Each row below is a small network's average activation on inputs in which a field has the value named, seen along a few directions.
Related values have similar rows: they may be neighbours, one step apart, or belong to one group.

Other fields vary at random and push rows far along one fixed direction, the same in every table; ignore that.

Field Fum:
e4: [  8 -44  40 -45  -5 -38 -52 -16 -48 -26]
e1: [ 40 -89   0 -59  30 -48  -2 -64 -73 -73]
e6: [ 42 -91   6 -30  15 -19  18 -51 -61 -45]
e2: [  8  33 -30  24  16  26  56  -8  11   0]
e7: [-37  95 -24  66 -14  62  27  53  85  66]
e3: [-49  83   6  40 -28  22 -35  71  75  64]
e5: [-11  14   2   4 -13  -5 -13  15  12  14]
The values of Fum form a line.
Name the neighbours of e7, in listed order. -> e6, e2
Name the neighbours of e4, in listed order. -> e3

Field Leko:
u5: [ 39 -81  11 -54  19 -46   4 -66 -92 -78]
u1: [-21  31  -3  17  -9  10  -7  24  29  22]
u4: [-15  19   5  18 -12   7  -9  19  25  27]
u7: [ 2  3 -4  0 -2  2  3  1 -2 -4]
u10: [-2 35  1 -2 -2  2  4 -4 -6 -3]
u8: [  7 -10 -12   1  12   7  13  -6   6  -4]
u9: [  5 -17  12  -7  -6  -8 -15  12  -1   1]
u2: [ 3 -1 -8  3  4  6  9 -2  2 -3]
u3: [ -3 -16  19 -12  -3 -13 -27   3  -9   2]
u6: [-15  38 -20  35  -1  31  25  19  49  40]
The values of Leko form a star with 3 arms.
Name the neighbours of u4, in listed order. -> u1, u9
Name the neighbours of u8, in listed order. -> u2, u6
Name the neighbours of u10, in listed order. -> u5

Field Vore:
l2: [-25  36   9  25 -19  18 -18  33  32  29]
l6: [ 26 -59  -9 -27  18 -24   7 -28 -30 -40]
l3: [ -7   7   6   5  -7   1 -11  15  15  19]
l1: [-17  42 -11  36  -4  29  18  20  37  33]
l4: [ -6  10  11 -13  -4 -10 -21   1 -10  -6]
l5: [ -2  37 -14  13   1  15  26   2   8   7]
l7: [ 32 -72   8 -40  16 -29  -1 -43 -52 -42]
The values of Vore form a line.
Fewest steps between l4 and l1? -> 5
Name the neighbours of l3, in listed order. -> l2, l7
